A small network was shown many inputs. Here are its activations along a few directions, one row for each input.
Each table varies a few parts of the input and shows all the possible inputs, shuffled.
Descriptions start from the smaller parts, as in this example, which fits no table here: ring(8) and (point or (values(2) and line(4)) or ring(9)).
Shared parts are said once, and a part with two or three values counts as separate values.
In the rows, 128 means zero.

Other details of the inputs vary at random and push rows far along two fixed directions, the same in every table; ignore that.

A family of inputs:
row 1: [104 159 124 115 119 151 147 158  63 177 147]
row 2: [135  94 142 144  78 120 110  96 202  80 114]
row 3: [130 108  95 122 122  83 123 120 150 135 109]
row 4: [145 107  89 124 105  71 116 116 169 138 104]
row 5: [142 142 118 133 158 126 155 154  99 174 129]
row 6: [ 93 166 135 106 131 143 143 137  84 132 150]
row 7: [133 116 106 117  94 106 110 124 129 134 125]
row 8: [142 146 115 140 149 163 147 164  60 165 151]
row 9: [110 152 161 129 138 149 146 125 125 110 149]
row 10: [156  91  94 141 134  87 134 137 176 165 100]
row 11: [108 136 165 137 153 114 128  98 149  69 120]
row 12: [113 147 172 137 143 114 126  93 152  62 125]
row 13: [154  79  90 107 115 138 106 137 179 172  85]
row 14: [134 152 116 136 169 145 157 166  72 188 146]
row 15: [129 138  87 122 153 126 155 174  32 215 134]
row 16: [ 79 184 176 101 143 164 127 105  67  55 169]
row 17: [127 156  99 133 156 120 147 172 103 195 123]
row 18: [131 153  99 126 138 137 138 162  48 183 153]
row 19: [109 168 128 118 147 140 132 131  77 117 157]
row 20: [142 119  99 135 118 107 121 129  99 156 136]
row 21: [123 123 133 124 109 119 112 116 114 101 143]
row 22: [112 142 163 142 144 117 120  98 150  72 131]
row 23: [168  73  85 148 115  94 126 136 162 162  96]
row 24: [108 130 163 127  94 124 112  83 141  58 148]
row 25: [141 104  85 129 106  75 108 116 170 139 113]
row 26: [131 119 187 122 161 204 121 105 143  81 130]
row 27: [ 97 147 136 112 106 126 126 117 139 110 133]
row 28: [175  92  80 145 114 100 135 152 134 187 102]
row 29: [114 121 147 133 104  94 116  99 209  85 108]
row 30: [141  99 135 138 112 102 111 105 204  88 122]
row 31: [110 144 146 126 140 120 127 129 140 107 127]
row 32: [137 121 129 135 127 146 131 143 103 126 139]
row 33: [162 102  74 132 104  79 126 142 124 189 108]
row 34: [ 95 160 146 124 132 135 144 144 130 142 123]
row 35: [142 102 183 126 143 216 113 103 128  72 128]
row 36: [116 142 166 114 174 198 135 141 106 134 117]
row 37: [163  85  82 133  90 103 116 144 167 165 101]
row 38: [142 107 115 129 108 100 117 122 190 125 113]
row 39: [159 106 100 145 122  96 121 130 186 145 117]
row 40: [132 121 149 107 145 203 121 132  80 139 133]
row 41: [105 141 176 133 118 142 130  99 170  70 140]
row 42: [106 160 133 116 145 132 138 151 107 146 126]
row 43: [127 130 141 135 118 151 140 133 111 125 139]
row 44: [130 129 172 152 136 154 120  91 109  51 156]
row 45: [109 145 125 111 128 125 125 133 105 118 143]
Each input here is: ring(5) and (point or line(8)).
Q: The inputs of row 25 and row 20 match in every part but the ring(5) part. If row 45 is changed in the same way as row 25 into row 20, which row does it become?
A: row 21
Q: Change only the ring(5) part in row 13. List by row number the other rows that result.
A: row 26, row 35, row 36, row 40
Q: List by row number the other rows that have the ring(5) part in common with row 36.
A: row 11, row 12, row 17, row 22, row 29, row 31, row 34, row 42
Q: Change only the ring(5) part in row 8. List by row number the other rows that result.
A: row 17, row 18, row 19, row 39

A family of inputs:
row 46: [159  99  87 129 133 135 140 162 103 201 111]
row 47: [129 129 112 137 118  97 145 150 152 160 116]
row 48: [ 97 172 128 123 149 104 146 133  57 129 151]
row 49: [144 113 133 147 104 107 110 100 169  93 134]
row 50: [130 142 147 119 168 180 139 143  88 144 138]
row 51: [101 175 122 120 150 103 139 133  63 129 159]
row 52: [119 138 109 113 111 112 125 133 138 143 128]
row 53: [135 133 129 143 123 126 138 132 108 136 137]
row 54: [120 135 140 139 115 104 127 114 177  89 133]
row 55: [116 141 178 142 154 146 123  95 155  54 138]
row 56: [115 124 143 117 107 145 111 113 157 104 131]
row 57: [149  95 132 130 129 134 121 116 171 126 102]
row 58: [109 145 166 118 147 155 118 113 132  78 131]
row 59: [136 126 113 139 153 128 148 156 130 178 109]
row 60: [102 136 166 114 116 159 124 109 130  92 137]
row 61: [121 139 126 116 149 145 141 158 103 167 112]
row 62: [124 142 142 126 133 167 123 122  57  97 164]
row 63: [135  89 102 125  71  66 101  97 225 112  93]
row 64: [166  86  61 131  99 105 124 161 112 207 107]
row 65: [151 102 122 131 130 140 117 122 133 120 128]
Q: What do these inputs look like to the network?
A: values(2) and (point or ring(9))
Q: The inputs of row 50 and row 57 match in every part but the values(2) part. If row 52 is changed in the same way as row 50 into row 57, which row does it become?
A: row 63
